These are the activations of a small neural network, seen along a few directions. Each row is one input.
In each table, some parts of the input vary, and every possible input appears once, in random order.
A made-up example of a description, with smaller parts first: values(2) and (point or line(9) or (line(4) and ring(5))).
Shared parts are said once, and a part with two or three values counts as separate values.
In the rows, 128 means zero.

Other details of the inputs vary at random and push rows far along three fixed directions, the same in every table; ignore that.

Rows:
row 1: [ 79 123 164 143 128 140  53 121  78 147 157]
row 2: [110 124 154  99 117 131 116 121  74 151 152]
row 3: [ 85 108 125  53 125 168 165 108 160 106 165]
row 4: [116 179 116 125 129 133  84 164 153 135 128]
row 5: [107 125 150 106 134 119 120 126 127 115 117]
row 6: [ 71  96 146 188 121 161 105  66  56 143 157]
row 7: [ 95 136 140 137 101 158  98 153  79 129 182]
row 8: [117 126 166 196 118 111  39 157  94 160 137]
row 9: [ 84 121 131 143 108 161 128  96  28 122 171]
row 10: [110 143 132 118 130 150  59 170 223 143 149]
row 11: [133 151 110 108 117 147 128 129 103 142 134]
row 12: [ 89 107 150 132 118 159 109 111 134 115 178]
row 13: [ 96  84 130  76 116 178 191  61  99 110 158]
row 14: [ 82 132 137 168 115 172  60 136  87 128 160]
row 15: [132  80  78 111 148 163 185  54 122  61  74]
row 16: [151 113 136 158  90 146 110 149  78 132 174]
row 17: [159 135 146 122 124  82 102 187 179 122 125]
row 18: [105  90 136  78 123 161 155 112 176  79 177]
row 19: [208 129  74 127 129  91 180 142 170 109  69]
row 20: [111 116 129 131 115 150 141 119  98  86 152]
row 21: [126 148 161  83 112 113  66 221 183 143 170]
row 22: [ 93  90 148  31 134 151 160 124 160  61 149]
row 23: [147 160  99 206 130  85 163  88  50 143  70]
row 24: [ 74  87 133  27 150 176 136 102 165  70 122]
row 25: [192 104 119 208 104  88 177  79  71 167 108]
row 26: [152 135 110 165 110 126 153 112  64 146 110]
row 27: [155 153  81 121 146 112 164 120 166 106  56]
row 28: [143 130 129 185 122  95 151 105 115 144 119]
row 29: [128 134 143  52 123 129 128 162 162 131 131]
row 30: [ 97  92 153 189 113 158  65 113 110 135 180]
row 31: [139 152 102  85 134 144 110 173 216  94 116]
row 32: [139 115 107 119 217 171 244  75 113 131 101]
row 33: [110 135 130 148 131 127 132 105 139 139 123]
row 34: [199 128  66 162 150 101 141 119 183 108  34]
row 35: [ 78 117 141 157 109 161 135 100  39 101 168]
row 36: [145 143 133 205 138  61 134  86  48 164  66]
row 37: [107 115 180 202 106 111  69 136  50 146 157]
row 38: [104 102 183 150 107 134  57 156 103 117 184]
row 39: [151 178 139 136 135  61 108 181 165 156  87]
row 40: [100 164 134 122 132 121 125 130 159 148 138]
row 41: [ 91 158 149  49 138 121 108 169 181 118 137]
row 42: [102  68 115  43 129 172 212  66 147  73 156]
row 43: [204 215  96 193 207 105 143 211 156 195  61]
row 44: [170  94 105 190 136  95 180  56 119 116  81]
row 45: [ 85 126 171 110 108 132  87 162  95 140 180]
row 46: [150 150 115  92 145  79 154 130 146 144  72]
row 47: [130 164 118  52 128 141 123 155 211 159 141]
row 48: [126 126 139 153 103 141  92 167 120 104 177]
row 49: [146 141 111 200 127  81 169  67  60 180  91]
row 50: [146 128 141 116 134 114  57 184 207 126 113]
row 51: [122 127 109 199 144 113 122  61  83 168 100]
row 52: [ 92 132 114  58 148 156 152  95 188 106 131]
row 53: [136  95 112  92 110 168 175 105  97  92 143]
row 54: [126 152  83  90 152 149 113 126 179 112  91]
row 55: [ 87 162 166 164 107 127  78 160 126 165 185]
row 56: [178 118 140 118 110  93 125 164 135 143 125]
row 57: [207 148 126 161 121  41 118 184 162 164  80]
row 58: [138 155 141  87 104 141  94 196 211 162 174]
row 59: [175 199 141 154 207 100 114 225 163 203  92]
row 60: [198 125  91 130 130  79 185 121 190 135  80]
row 61: [132 111 166 136  98 122 105 149  74 150 163]
row 62: [149  92  88  95 129 141 213  78 107  74 100]
row 63: [153  78  85 112 140 146 197  64 128  49  88]
Each input here is: values(3) and (point or (line(4) and line(5))).
Q: The inputs of row 1 and row 54 match in every part but the values(3) part. If row 39 is changed in the same way as row 1 into row 54, which row does it become?
A: row 35
Q: Which other rows does row 10 become when the values(3) part takes its other values? List them by row number.
A: row 8, row 15
Q: Which other rows does row 61 become when the line(5) part takes its other values? List them by row number.
A: row 8, row 21, row 22, row 37
Q: A walk changes only the line(4) part. It starts at row 11 and steps to row 26. List the rest of the walk in order.
A: row 53, row 16
Q: Which other rows does row 31 become when the values(3) part takes its other values? List them by row number.
A: row 12, row 37

Rows:
row 64: [ 96 101 154  86 107 154  82 149 165  96 178]
row 65: [157  99 110  87 129 119 211  93 107  99 102]
row 66: [ 89 130 161 176 127 151 121 111  25 160 176]
row 67: [140 160 135  85 137 126 128 181 170 151 141]
row 68: [171 135 122 147 107  83 121 151 149 138  99]
row 69: [152 181 112 210 153  87 118 128 101 190  74]
row 70: [137 191 121 183 158 105 112 148 112 193  92]
row 71: [165 135 119 146 115  87 118 142 165 141 100]
row 72: [134  83 116  47 124 137 161 113 181  59 112]
row 73: [114 123 147 101 120 145 129 144 121 131 166]
row 74: [127  90 106 210 119 184 133  84  70 100 157]
row 75: [112 138 167 104 106 146 104 182  96 142 199]
row 76: [ 71 138 138  93 138 176  89 137 151 121 167]
row 77: [137 160 131 155 128 105  96 158 146 162 122]
row 78: [119 115 144 112 112 138 118 137 124 125 163]
row 79: [130 161 120  91 147 128 128 164 184 141 120]
row 80: [181 142 113 128 119  82 144 154 156 138  91]
row 81: [135 111  87 120 157 122 181  56 139  96  60]
row 82: [ 84 124 145 153 128 148  67 128 115 124 149]
row 83: [124  93 112  82 136 135 158  92 168  77 101]
row 84: [113  76 128 172 121 129 168  37  41 104 119]
Q: What do these inputs look like to the network?
A: point or (line(4) and line(5))
Q: Which other rows does row 67 become when the line(4) part takes its other values? List them by row number.
A: row 66, row 70, row 75
Q: Which other rows does row 72 become when the line(5) part takes its other values? List them by row number.
A: row 65, row 68, row 75, row 80

Rows:
row 85: [131  95 111  67 135 153 200  85 125  81 127]
row 86: [107  97 125  48 133 150 163  91 141  81 125]
row 87: [162 133 118 169 126 110 169 105  69 134  96]
row 88: [155 157 122  83 131  91 107 168 216 138 101]
row 89: [163 162 118 155 134  72 125 146 139 150  62]
row 90: [135 125 145 205 102 114  84 127 105 150 151]
row 91: [ 99 109 150 153 123 152 108 151  52 133 184]
row 92: [144 142 130 196 113 115  86 131 102 147 129]
row 93: [ 89 132 139 169 134 167 111  99  89 146 157]
row 94: [117 153 126 100 128 151  77 178 185 111 150]
row 95: [154 146 107 172 144 107 103 155 132 137  98]
row 96: [153 104  95  72 136 124 200 108 164 100 103]
row 97: [ 77 100 178 115  96 147  97 130 112 125 183]
row 98: [111  66 117 107 123 167 173  50 101  73 133]
row 99: [ 93 128 168  77  97 167  71 197 177 130 229]
row 100: [132 144 107 168 158  84 157  93 103 170  76]
row 101: [132 148 128 162 142 131 155 103  85 166 131]
row 102: [151 163 120  86 150 100 119 187 208 134  68]
Q: What do these inputs look like to the network?
A: values(3) and (point or line(5))
Q: The inputs of row 96 and row 98 match in every part but the values(3) part. If row 99 is changed in the same way as row 96 into row 98, which row does it become?
A: row 90
Q: List by row number the other rows that have the values(3) part in common with row 100.
A: row 86, row 88, row 89, row 97, row 102
